Each row below holds a small network's activations on one input, seen along a few directions.
Each table varies a few parts of the input and shows all the possible inputs, shuffled.
A made-up example of a description, with smaller parts first: one of 2 separate values, together with either a single point or one of 11 places along a line or (one of 4 places along a line, together with one of 5 places around a ring).
Shared parts are said once, and a part with two or three values counts as separate values.

Table:
row 1: [  5 -10  15  10  19 -31  27 -10   1  17  37 -24]
row 2: [ 20  12  15 -16   7  19 -17 -19 -18 -34 -12  31]
row 3: [ -8 -28  -4  -2  11 -26   2   6  16  23  26 -27]
row 4: [  2 -12 -11 -30 -31  -3 -42  -8   9 -13  -2   5]
row 5: [ -9 -11   1 -12  73  22  22   9 -22  22   3  -4]
row 6: [-20 -40 -12  -6  11 -23 -11   4  17   8  -7 -15]
row 7: [ 34  26  26  -8  -2   2   3 -28 -25 -19  23  10]
row 8: [-18 -34  -5   0  30 -15  -4  -2   6  -9 -25   5]
row 9: [-15  69 -22  47 -80  47  20  42   8   9 -37  10]
row 10: [ -4 -17  13   7  50  -3  14  -6  -8 -12 -18  10]
row 11: [  5  -6  -3 -24 -13   7 -35 -14  -3 -31 -20  26]
row 12: [-38  30 -26  70 -21  22  56  54  20  39 -43 -14]
row 13: [ 30  20  17 -11 -23 -12  -4 -23  -8  -4  44  -4]
row 14: [ 16   1  -3 -25 -32  -6 -30  -6   8   2  33  -8]
Q: The inputs of row 11 and row 8 match in every part but one. If row 4 is changed in the same way as row 11 into row 8, which row does it become?
A: row 6
Q: What do these inputs look like to the network?
A: one of 2 separate values, together with either a single point or one of 6 places around a ring

Table:
row 15: [-23 -46  -1  -4  79  -9  15   4  -3  11 -17  -6]
row 16: [ 11  -1   9 -18   8   4 -16 -19 -14 -25  -7  20]
row 17: [ 25  21   6 -32 -36  20 -44 -21 -13 -39  -3  32]
row 18: [ -5 -25   3 -12  30  -6 -11  -9  -2 -15 -16  10]
row 19: [ 32  22   7 -29 -56   0 -38 -22  -3 -18  34   7]
row 20: [ 27   8  10 -21 -29 -11 -22 -22  -2  -9  33  -3]
row 21: [-48  67 -40  86 -56  62  55  75  17  27 -84  10]
row 22: [ 20   7   8 -24  -9  10 -29 -21 -12 -31  -6  23]
row 23: [-17 -45  -1  -1  60 -31  22   4   7  33  23 -32]
row 24: [  2 -25   4  -9  10 -28  -4 -10   9   7  24 -16]
row 25: [  2 -25  10  -4  38 -26  13  -8   1  16  32 -21]
row 26: [ -4 -26   9  -7  58  -3   6  -7 -10  -6  -9   6]
row 27: [ 18   0  11 -16 -13 -18 -10 -20  -3  -3  33  -7]
row 28: [-41  69 -36  91 -82  37  63  75  29  52 -38 -23]
Q: What do these inputs look like to the network?
A: one of 2 separate values, together with either a single point or one of 6 places along a line
Q: The inputs of row 18 and row 24 match in every part but the choice among 2 separate values. If row 26 is changed in the same way as row 18 into row 24, which row does it become?
A: row 25
Q: Change only the choice among 2 separate values in row 22. List by row number the other rows that result.
A: row 20
